Each row below holds a small network's activations on one input, seen along a few directions.
In each table, some parts of the input vary, and every possible input appears once, in random order.
A made-up example of a description, with smaller parts first: line(4) and (point or ring(9) or (values(3) and ring(8))).
Shared parts are said once, and a part with two or three values counts as separate values.
In the rows, 128 means zero.

Other details of the inputs vary at random and push rows far along three fixed directions, the same in every table; ignore that.

Rows:
row 1: [ 96 176  95 133 153 210  61 124 134  95 111 126 100 114]
row 2: [140 143 159  96 152  59 141 155  58 144 101 151 133 116]
row 3: [106 162  97 144  95 141  90 114 156 123 156 123 102 101]
row 4: [112 101 148 126 138 131 174 106 145 127 130 116 146 154]
row 5: [131 187  99 108 109  76  47 156  75 135  97 145  94  86]
row 6: [109  95 123  94 195 213 148 138  83 115 154 134 124 141]
row 7: [172 153 106 146  45  68  92 150 144 141 120 110 100 108]
row 8: [ 93 147 152  97 208 150 136 143  84 127 124 150 140 107]
row 9: [129 124  96 167  93 187  96 112 205 101 143  94 108 131]
row 10: [165  92 161 138  95  32 172 139 122 154 141 120 137 141]
row 11: [127  98 172 135 141 128 166 136 135 127 155 104 129 129]
row 12: [102 155  88 140  95 148  96 108 162 112 120 109  94 124]
row 13: [123 128 113 169  88 180  95 115 192 114 174 103 102 101]
row 14: [105 159 151 103 207 159 135 146  85 132 121 153 147 112]
row 15: [121 140 175 123 188 184 144 121  98 111 151 144 145 119]
row 16: [147 156  89 144  47  60 102 138 153 159 122 124 104 105]
row 17: [127  88 163 154 129 165 189  93 173 114 157 109 154 171]
row 18: [110 126 163 119 186 181 143 109 106 121 154 160 168 107]
row 19: [125  56 160 156 146 155 167 109 176 116 160  90 142 159]
row 20: [108 155  99 145 100 141  84 126 160 122 155 120  97 101]
row 21: [100 125 145 119 207 190 147 123 124 116 119 132 150 143]
row 22: [107 133 110 155  78 175 108  87 186  94 151 105 100 134]
row 23: [103 110 152 117 193 173 133 104 106 102 129 151 157 135]
row 24: [104 151 164  96 192 150 132 130  64 113 125 165 145 103]
row 25: [132 147 131 167  80 185 101 112 177 102 175  93  92 113]
row 26: [103 117 104  79 208 184 136 154  55 126 126 151 125 134]
row 27: [116 122 161 119 199 190 134 120 108 107 120 127 145 142]
row 28: [100 135 149 106 211 147 121 144  79 127 129 150 146 105]
row 29: [178  94 156 138  99  47 174 161 134 162 124 109 146 138]
row 30: [120  85 108 112 139 158 189 124 122 139 165 122 128 164]
row 31: [ 90 192  96 120 143 210  69 104 130 101 114 143 113 116]
row 32: [101 132 110  71 195 185 139 131  45 122 133 175 137 137]
row 33: [160 141 104 147  49  64  87 153 146 151 119 113  94 103]
row 34: [184 101 160 139  91  44 178 146 129 156 131 123 149 139]
row 35: [155  86 134 131  95  44 175 128 145 167 103 124 158 159]
row 36: [149 142 100 139  46  60  95 131 144 128  98 110  82 136]
row 37: [135 212 102 111  95  88  66 152  73 130  89 164 101  92]
row 38: [129 165 117 150  90 158  85 135 150 115 145 107  89 106]
row 39: [ 97 142 156 101 206 151 131 148  78 122 122 143 136 106]
row 40: [161 153 100 146  45  69  96 134 147 133  96 114  89 144]
row 41: [131  89 172 161 137 164 189 123 173 123 180  92 140 144]
row 42: [120 153 147  88 151  61 151 150  67 156 100 155 146 117]
row 43: [130 149 116 163  73 183 108  99 187 104 178 119 120 108]
row 44: [145 140 128  95 156  70 136 145  77 148  67 166 166 140]
row 45: [160  74 146 134 106  37 162 139 132 150 108 102 137 162]
row 46: [ 86 169  62  95 133 230  78 114 102 106 153 152  92 118]
row 47: [163  97 133 129  95  48 181 133 147 162 101 122 162 165]
row 48: [111 146 125  98 211 161 129 127  95 128  91 158 167 127]
row 49: [136  93 136 137 152 137 165 126 164 132 124 115 157 152]
row 50: [141 120 107  72 141  84 153 159  35 147 101 171 127 146]
row 51: [117 172  71 110 125  78  48 156  92 133  64 141  98 109]
row 52: [137  55 161 157 143 165 165 111 183 122 153  96 149 153]
row 53: [132 159 101 150  95 158  83 136 162 117 144 115 105  98]
row 54: [132 211  78 105 110  90  66 154  93 147  87 159 114  85]
row 55: [ 91 211  79 108 159 182  54 124 102 111  85 152 106 106]
row 56: [127 173 102 140  83 156  93 115 160 122 149 131 119 100]
row 57: [142 182  79 107 117  96  44 163  96 132  56 144 105 107]
row 58: [126 150 150  92 148  59 149 149  61 148 101 159 144 117]
row 59: [124 135 161 104 200 154 114 139  73 129 123 155 152  96]
row 60: [109 167 158 101 192 157 136 130  69 124 124 167 156 112]
row 61: [118 121 118 158  86 178  96 101 185  92 148  85  87 131]
row 62: [139  84 153 138 136 135 156 108 144 124 130 135 158 146]
row 63: [102 149 164 114 188 187 155 115 107 123 151 147 159 120]
row 64: [132 200  88 108 101  91  59 144  82 125  59 161 101 117]
row 65: [111 139 117 162  77 168 104  93 178 104 188 116 109 110]
row 66: [170  65 118 110  88  61 189 156 101 158 133 107 114 171]
row 67: [129  90 165 140 145 124 156 132 136 132 162 110 138 128]
row 68: [132  89 147 136 138 134 159 104 147 130 132 134 162 149]
row 69: [139  78 128 112 134 160 176 124 108 124 167 127 120 161]
row 70: [152  94 155 137 142 139 156 116 148 120 129 124 154 153]
row 71: [146  81 139 135 108  41 179 149 138 150  98  96 128 163]
row 72: [126  90 136 137 148 134 165 109 157 139 128 122 158 147]
row 73: [144  79 128 136 113  35 173 142 146 160 106 108 141 163]
row 74: [153  79 149 132 104  42 174 150 134 149  99  95 126 163]
row 75: [114 149 106 140  84 150  87 106 152  97 122 123  94 124]
row 76: [120 137 132 158  80 175 100 110 175  98 176  90  85 107]
row 77: [114  91 134 137 152 126 166 107 150 132 135 115 151 153]
row 78: [120  56 119 132 136 188 201 120 161 127 192 102 124 171]
row 79: [128  78 176 157 126 150 181  98 161 113 193 117 151 136]
row 80: [101 147 158 118 197 188 158 118 111 124 150 140 154 120]
row 81: [131 154 114 149  81 153  83 112 147 113 151 140 110  92]
row 82: [135 139 103 146  92 156  69 108 159 109 124 128 103 119]
row 83: [173  72 147 135 102  46 161 141 137 157 101 109 144 157]
row 84: [128  76 163 157 139 159 182 114 184 136 184 108 153 132]
row 85: [134 143  80 138  48  54  96 123 153 144 103 118 105 137]
row 86: [123 145 140  94 155  56 142 147  68 161 107 161 155 117]
row 87: [131  63 165 155 139 153 169  94 171 110 166 104 145 162]
row 88: [114 139 147 105 207 162 119 144  82 120  90 141 142 134]
row 89: [138 166 112 148  81 158  87 117 150 107 148 137 114  97]
row 90: [151 136 134  98 154  71 132 148  74 141  66 168 162 138]
row 91: [142  86 135 131 108  39 183 145 144 155  99 102 131 164]
row 92: [109 124 103 161  83 170  98  85 187  98 159 111 110 134]
row 93: [122 112  98 168  94 182  91 107 202 108 145  97 104 125]
row 94: [134 144 140  95 153  66 141 148  72 167  99 168 163 110]
row 95: [167 147 109 148  42  62  91 138 140 144 126 127  98 105]
row 96: [149  68 164 154 138 168 170 108 180 113 153  95 155 159]
row 97: [144 145 134  99 165  68 142 169  83 162  93 155 156 114]
row 98: [ 95 181  77 109 166 178  38 131 113 116  87 157 112  93]
row 99: [133 165  95 136  45  54 112 140 147 148 122 112  87 113]
Each input here is: ring(9) and (point or (values(2) and ring(5))).
Changing only the ring(9) part turns row 85 into row 77. The same change can be made to row 63. Which row results? -> row 80
Changing only the ring(9) part turns row 4 into row 36. The same change can be made to row 31. Which row results? -> row 40
A walk changes only the ring(5) part. It starts at row 48 and steps to row 72. List the rest of the walk in order. -> row 77, row 12, row 55
Change only the values(2) part in row 54. List by row number the other rows that result. -> row 48
A walk changes only the ring(5) part. It starts at row 56 and steps to row 94. List the rest of the walk in order. -> row 86, row 42, row 63
List by row number the other rows that have the ring(9) part in common with row 66. -> row 5, row 7, row 25, row 27, row 45, row 59, row 61, row 76, row 83, row 96
Change only the values(2) part in row 1. List by row number the other rows that result. -> row 41
